[[-0.45 -0.27  0.34  0.29 -0.04  0.67 -0.26  0.16  0.23  0.01]
 [ 1.64 -0.97  0.11  3.77 -2.02 -0.65 -0.21  0.05  4.07  0.01]
 [ 1.77 -1.04  0.11  4.15 -2.21 -0.68 -0.21  0.17 -0.30  0.01]
 [ 0.48  0.01  1.07  5.98  0.31 -1.29 -0.21 -0.29 -5.18 -1.14]
 [ 0.94 -0.52  0.11  2.22 -1.16 -0.32 -0.21  0.04 -1.54  0.01]
 [ 0.56  0.31 -0.21 -0.19 -0.29  0.14 -0.21 -0.32 -2.41  0.19]
 [-0.11 -0.16  0.11  0.15 -0.07  0.27 -0.21  0.05  3.24  0.01]
 [ 0.56 -0.10  0.99  5.77  0.02 -1.27 -0.13 -0.23 -0.27 -1.02]
 [ 1.90  1.51 -1.19 -1.07 -1.13  0.81 -0.68 -1.69 -1.90  1.01]
 [ 2.51  2.04 -1.67 -1.35 -1.52  1.14 -0.94 -2.21 -0.93  1.35]
 [ 0.98 -0.44  0.61  5.18 -0.82 -1.04 -0.21 -0.02  0.71 -0.59]
 [ 0.30 -0.16  0.05  0.38 -0.29 -0.05 -0.14  0.04  2.44  0.01]
 [-0.47 -0.27  0.44  0.32 -0.01  0.85 -0.33  0.19  1.64  0.01]]
The entry in the bottom-right corner: 0.01
Report the top-left entry.
A: -0.45
The third entry from the end, reading row by row: 0.19
Report the largest entry in the last column.
A: 1.35
Report the first entry of the smallest entry's row.
A: 0.48
The third largest entry is 5.18
The 2nd entry from the end, reading row by row: 1.64
The entry just right of -1.90 -> 1.01
The bottom entry of the column that holds the largest entry -> 0.32
Report the entry just right of -0.30.
A: 0.01
The smallest entry is -5.18
The smallest entry in the last column -> -1.14
Report the entry just left of -0.05.
A: -0.29
Report the entry directly above -1.90.
A: -0.27
The entry in the top-right corner -> 0.01
The entry directly above the largest entry is 4.15
Report the 4th entry in reading order.
A: 0.29
Report the entry just left of -1.16.
A: 2.22
The second entry on the main diagonal is -0.97
The 3rd entry, reading row by row is 0.34
The entry just left of 3.24 -> 0.05
Report the second largest entry.
A: 5.77
The smallest entry in the last row -> -0.47
Report the third entry on the main diagonal.
A: 0.11
The fifth entry in reading order -> -0.04
Report the entry just right of 0.27.
A: -0.21
The entry just left of -0.13 -> -1.27
The entry just left of the smallest entry: -0.29
The entry directly below -1.52: -0.82
The fifth-last entry, reading row by row -> 0.85

m = [ 2.59 -2.28 -2.64  1.43 -1.23  3.57 -6.43]
The 3rd largest entry: 1.43
The entry just left of -6.43? 3.57
The 1st entry? 2.59
The first entry from the right -> -6.43
The fifth entry -> -1.23

Read these off the array that follows. Counting starts at 1.
1) What is the entry at row 1, column 2?
2) What is the entry directly above 0.11?
3) What is the entry in the bottom-left corner?
4) What is the top entry of the column that holds the largest entry?
5) What is the entry just right of -0.15?
6) What is the entry in the bottom-right corner?
7) What is the top-left entry?
array([[-0.17,  0.03, -0.16,  0.07,  0.04,  0.02, -0.17, -0.09],
       [-0.15,  0.03, -0.11,  0.11,  0.13, -0.03, -0.17, -0.11]])
1) 0.03
2) 0.07
3) -0.15
4) 0.04
5) 0.03
6) -0.11
7) -0.17

Read these off the array that follows.
1) Read off the smallest entry.
2) Read off the entry just left of 2.69.
3) Read off the largest entry.
[[ 2.61 -0.53  0.70  0.93 -0.32  1.16 -0.33  0.08  1.11  3.83  1.89 -0.83
   0.91]
 [ 2.13  0.55  0.50 -0.42  0.96  2.94 -0.97  1.23  2.82  4.92 -0.21 -2.50
  -2.05]
 [ 3.58 -0.28 -2.44 -0.06 -0.63  3.48 -0.46  7.52  2.16  3.39  0.61 -0.25
   0.51]
 [ 3.24 -0.42 -2.65 -1.03  0.02  4.33 -1.35  5.32  2.56  3.48  0.60 -0.52
   0.37]
 [ 0.54  1.82  0.35 -1.19 -0.54  2.18 -0.85 -1.44 -0.68  1.03  0.06 -2.12
  -0.19]
 [ 3.69  0.05  0.29  0.64 -0.26  2.74 -0.48  4.11  2.96  3.35 -0.76 -2.98
  -1.45]
 [ 2.04  2.12  1.09 -0.53 -0.39 -0.10 -0.31  0.27  0.25  2.03 -2.43 -2.17
  -1.90]
 [ 2.42 -0.15  0.09 -1.26  1.00  1.62 -2.17  0.50  3.19  5.67 -0.33 -0.43
  -0.64]
 [ 2.65  2.94  3.00  1.30 -1.71  2.69 -0.76  2.50  0.97  2.52 -2.06 -4.19
  -2.38]
 [-0.29  2.15  0.88 -0.01 -2.51  2.99 -1.14 -4.78 -0.51  1.98 -0.53 -6.77
  -2.99]
 [-0.01  0.44 -0.03 -1.09 -1.72  4.95 -1.84 -1.88  1.41  0.91  0.11 -5.59
  -1.02]
 [ 0.36  0.95  0.64 -0.85 -1.64  4.53 -1.94 -2.59  0.83  0.77 -0.27 -5.52
  -0.84]]
1) -6.77
2) -1.71
3) 7.52

arr = [[4870, 7823, 7213, 9235, 6888, 7355], [6296, 8002, 7566, 9331, 7555, 7070], [4329, 7655, 6916, 9100, 6565, 7338], [4868, 7909, 7197, 9540, 6847, 7265], [3988, 7534, 6739, 8745, 6312, 7415], [9538, 6639, 7239, 6033, 7799, 5814], [2978, 6599, 5924, 7482, 5371, 7303], [5019, 5012, 5106, 4075, 4957, 6252], [4161, 5382, 5139, 5269, 4770, 6663], [9586, 6915, 7450, 6498, 7788, 5864]]
Give the entry just right of 5382.
5139
Give the entry just left of 7265.
6847
Give the 4th entry in reading order.
9235
Give the entry just right of 4957.
6252
Give the entry just right of 7239.
6033
The entry just left of 6663 is 4770
Give the second entry in reading order.
7823
Give the first entry in reading order.
4870
The entry just right of the largest entry is 6915
Give the largest entry.
9586
The entry just left of 4957 -> 4075
Give the entry just right of 5019.
5012
The third entry in reading order -> 7213
The second smallest entry -> 3988
Give the 2nd largest entry.
9540
The entry just right of 8745: 6312
The entry just right of 4770 is 6663
Give the minimum.
2978
Give the entry just right of 9331.
7555
